Each row below holds a small network's activations on one input, seen along a few directions.
In each table, some parts of the input vary, and every possible input appears once, in random order.
Descriptions start from the smaller parts, as in this example, which fits no table here: line(4) and (point or line(11) or (values(3) and ring(8))).
Shared parts are said once, and a part with two or three values counts as separate values.

Other details of the inputs vary at random and push rows far along two fixed directions, the same in every table; ignore that.

Rows:
r1: [ -2  13  -8  -6   8   4  -7 -17   5  23  16 -19]
r2: [ 2 11 11  4  4  2 -3 -8  3  6  6 -7]
r3: [ -9  -8   3   1  -5   1   9  -3  -3 -10  -5  11]
r4: [-14   5  -3  -6   9   6  10 -20   5  21  11   4]
r5: [ 23 -11  -6   9  -9 -11 -13   2 -13 -10 -12  -9]
r6: [ -5 -10   1  -2  -6  -8   1  13 -10  -9 -10  13]
r7: [-38  21  51  -3 -13  23  36  43   8 -50  -7   5]
r8: [  4  15   2   0  11   3  -6 -22   4  23  16 -11]
r9: [ -1 -13   1  -2  -6  -9   0  11  -9 -10 -11  14]
r10: [  0  10  -8  -8   9  -1   0 -11   8  15  15 -18]
r11: [  5  15  -2   9   7  23   5  15  20 -14  -4  21]
r12: [-15   4   1  -6   5   5  10 -12   5  18   9   6]
r13: [  6  -7   9   3  -5   0  -7  14  -8 -14  -8  -7]
r14: [-15   3  -3  -4   5  -1   4  -2  -1  15   6   7]
r15: [-10  -3   4  -1   0   2  11  -6   1   2   0  10]
r16: [ 23 -17 -14   4 -10 -18 -23   5  -9  -7 -10 -13]
r17: [  3  12   2   2   3   4  -1 -10  -1   8   5 -11]
r18: [ 11  -8   4   2  -5  -3 -12   9  -9 -12  -4  -8]
r19: [ 16 -25 -14  -2  -8 -19 -12  -2 -10  -2 -14   9]
r20: [-13   0   5  -4  -1   2  10   4  -3   4   2  12]
r21: [ -2  11  -5  -5   6   2   1  -8   5  14  15 -17]
r22: [ 24 -17 -14   0  -7 -19 -17   6  -7 -10  -8 -13]
r23: [  6 -23  -6   6  -8 -11  -2   0  -9 -14 -12  11]
r24: [  2  22 -11   8  18  23   4  -3  27  13   7  11]
Each input here is: values(2) and (point or line(5) or line(6)).
Change only the values(2) part in r12. List by row number the other rows that result.
Answer: r19
Change only the values(2) part in r18. List by row number the other rows that result.
Answer: r13

Rows:
r25: [ 13  -9  -9   0  -3  -7 -13  13  -3  -5  -6  -3]
r26: [  0 -12 -28  -9   9 -16  -4 -39  -6  45  12  -1]
r27: [ 10  -3 -17  -4   8 -10 -15 -28  -5  30  14 -20]
r28: [ 19  -7  -4  11  -3  -4 -12   5  -3  -7 -12   5]
r29: [-39   2  24  -6  -8  14  31  29   5 -27  -7  30]
r30: [-20  16  23  -4  -5  11  13  29   4 -20  -3   8]
r31: [-5 17  8  3  7 13  3 -3  6  6  4  6]
r32: [ 14 -17  -3   0  -7 -15 -11  -5  -8  -6  -6 -13]
r33: [-32  29  23  -7   8  19  19 -13   4  20  26 -10]
r34: [ 15 -11 -10   0  -4  -8  -7  14  -2 -14  -9  -5]
r35: [  3 -23   1   7 -11  -6   5  14  -7 -26 -24  33]
r36: [ 22 -12  -7  10  -5  -7 -11   1   1 -14 -14   2]
r37: [-11  10  11  -4   3   1   3  -7  -6  12  10  -8]
r38: [ 16 -12 -10   0  -6 -11  -7  14   1 -18 -11  -5]
r39: [ 22   0 -24   6  12  -3 -13 -25   6  24   6  -9]
r40: [ 15  -9   3  10  -9  -1  -7  12  -3 -23 -17   8]
r41: [-15  10  14  -3   0   7   9  -6   0   2  10 -11]
r42: [-26  32   6 -10  14  23  16  -5  17  19  26  -7]
Changing only one part turns r39 into r41. The same change can be made to r28. Which row results?
Answer: r33
What do these inputs look like to the network?
Answer: values(3) and (point or line(5))
Which other rows agree with r29 in the values(3) part? List them by row number.
Answer: r25, r30, r34, r38, r42
Change only the values(3) part in r26. List by row number the other rows that result.
Answer: r29, r35
